These are the activations of a small neural network, seen along a few directions. Each row is one input.
In each table, some parts of the input vary, and every possible input appears once, in random order.
Descriptions start from the smaller parts, as in this example, which fits no table here: one of 4 places along a line, together with either a single point or one of 11 places along a line or (one of 2 separate values, together with one of 8 places around a ring).
Shared parts are said once, and a part with two or three values counts as separate values.
(in the rows, 128 means zero)

Other details of the inputs vary at random and push rows far along three fixed directions, the same in every table; ignore that.

A family of inputs:
R1: [131, 140, 90, 139, 158, 68, 111, 143, 125, 135, 212]
R2: [112, 137, 186, 174, 145, 150, 81, 124, 115, 154, 144]
R3: [128, 126, 161, 120, 102, 148, 145, 117, 119, 142, 103]
R4: [109, 132, 199, 183, 140, 179, 88, 131, 122, 140, 122]
R5: [131, 164, 85, 58, 82, 47, 125, 76, 87, 144, 149]
R6: [126, 165, 214, 133, 68, 148, 47, 48, 70, 171, 98]
R7: [135, 100, 106, 93, 145, 152, 206, 170, 170, 70, 75]
R8: [137, 147, 99, 54, 91, 62, 149, 95, 90, 176, 173]
R9: [111, 122, 156, 34, 74, 185, 202, 94, 128, 151, 36]
R10: [124, 101, 85, 176, 192, 134, 137, 186, 190, 73, 158]
R11: [136, 139, 60, 158, 164, 55, 95, 141, 111, 138, 187]
R12: [114, 137, 198, 179, 143, 183, 85, 131, 124, 135, 127]
R13: [128, 105, 91, 170, 188, 132, 135, 194, 187, 67, 160]
R14: [138, 158, 66, 85, 77, 63, 147, 93, 71, 175, 145]
R15: [121, 158, 222, 131, 60, 187, 83, 67, 77, 197, 117]
R16: [128, 132, 129, 148, 138, 112, 89, 115, 122, 159, 185]
R17: [120, 146, 149, 109, 100, 136, 113, 98, 116, 109, 85]
R18: [130, 141, 134, 156, 128, 109, 102, 126, 102, 150, 182]
R19: [132, 90, 95, 172, 202, 117, 132, 186, 186, 80, 149]
R20: [141, 142, 82, 145, 151, 45, 76, 122, 127, 103, 187]
R21: [148, 157, 35, 67, 91, 17, 139, 99, 93, 117, 185]
R22: [148, 148, 17, 74, 104, 16, 156, 114, 86, 160, 177]
R23: [129, 121, 166, 113, 109, 144, 137, 117, 119, 147, 100]
R24: [108, 128, 193, 182, 149, 179, 82, 124, 127, 148, 123]
R25: [127, 124, 157, 104, 115, 152, 130, 120, 130, 142, 113]
R26: [134, 90, 96, 103, 136, 158, 204, 161, 187, 78, 76]
R27: [130, 141, 186, 198, 131, 157, 51, 110, 128, 102, 106]
R28: [131, 87, 111, 95, 159, 135, 198, 173, 182, 78, 72]
R29: [128, 145, 60, 156, 161, 61, 100, 141, 107, 140, 185]
R30: [139, 96, 107, 99, 142, 145, 205, 169, 179, 72, 75]
R31: [144, 97, 101, 172, 196, 114, 130, 189, 183, 72, 153]
R32: [116, 140, 178, 170, 141, 161, 73, 124, 123, 150, 155]
R33: [125, 113, 159, 36, 64, 182, 201, 92, 129, 150, 32]
R34: [114, 107, 152, 229, 198, 170, 85, 177, 169, 92, 148]
R35: [130, 117, 161, 32, 63, 177, 198, 100, 126, 144, 38]
R36: [138, 153, 85, 62, 73, 82, 154, 98, 86, 167, 183]
R37: [123, 149, 153, 192, 135, 155, 68, 121, 90, 149, 124]
R38: [127, 118, 158, 114, 108, 152, 136, 112, 121, 150, 101]
R39: [131, 95, 94, 99, 141, 164, 203, 164, 180, 75, 79]
R40: [110, 142, 170, 197, 144, 178, 72, 129, 106, 141, 99]
R41: [132, 134, 125, 165, 125, 107, 98, 119, 112, 155, 185]
R42: [129, 93, 99, 101, 142, 156, 206, 168, 171, 76, 74]
Description of these inputs: one of 6 places around a ring, together with either one of 2 separate values or one of 5 places around a ring.
Q: Changing only the place on the ring of 6 turns R39 into R9. The same change can be made to R42. Which row results?
A: R24
Q: Changing only the place on the ring of 6 turns R12 into R31. The same change can be made to R13. Which row results?
A: R35
Q: List by row number the other rows that have the place on the ring of 6 in common with R30.
A: R3, R14, R15, R26, R27, R41
Q: Change only the choice among 2 separate values in R6. List by row number the other rows that result.
A: R22
Q: A walk changes only the place on the ring of 6. It starts at R4 and steps to R18. List the rest of the walk in order.
A: R3, R23, R28, R2
Q: A walk changes only the place on the ring of 5. It starts at R28 and steps to R8. List the rest of the walk in order.
A: R25, R16, R19
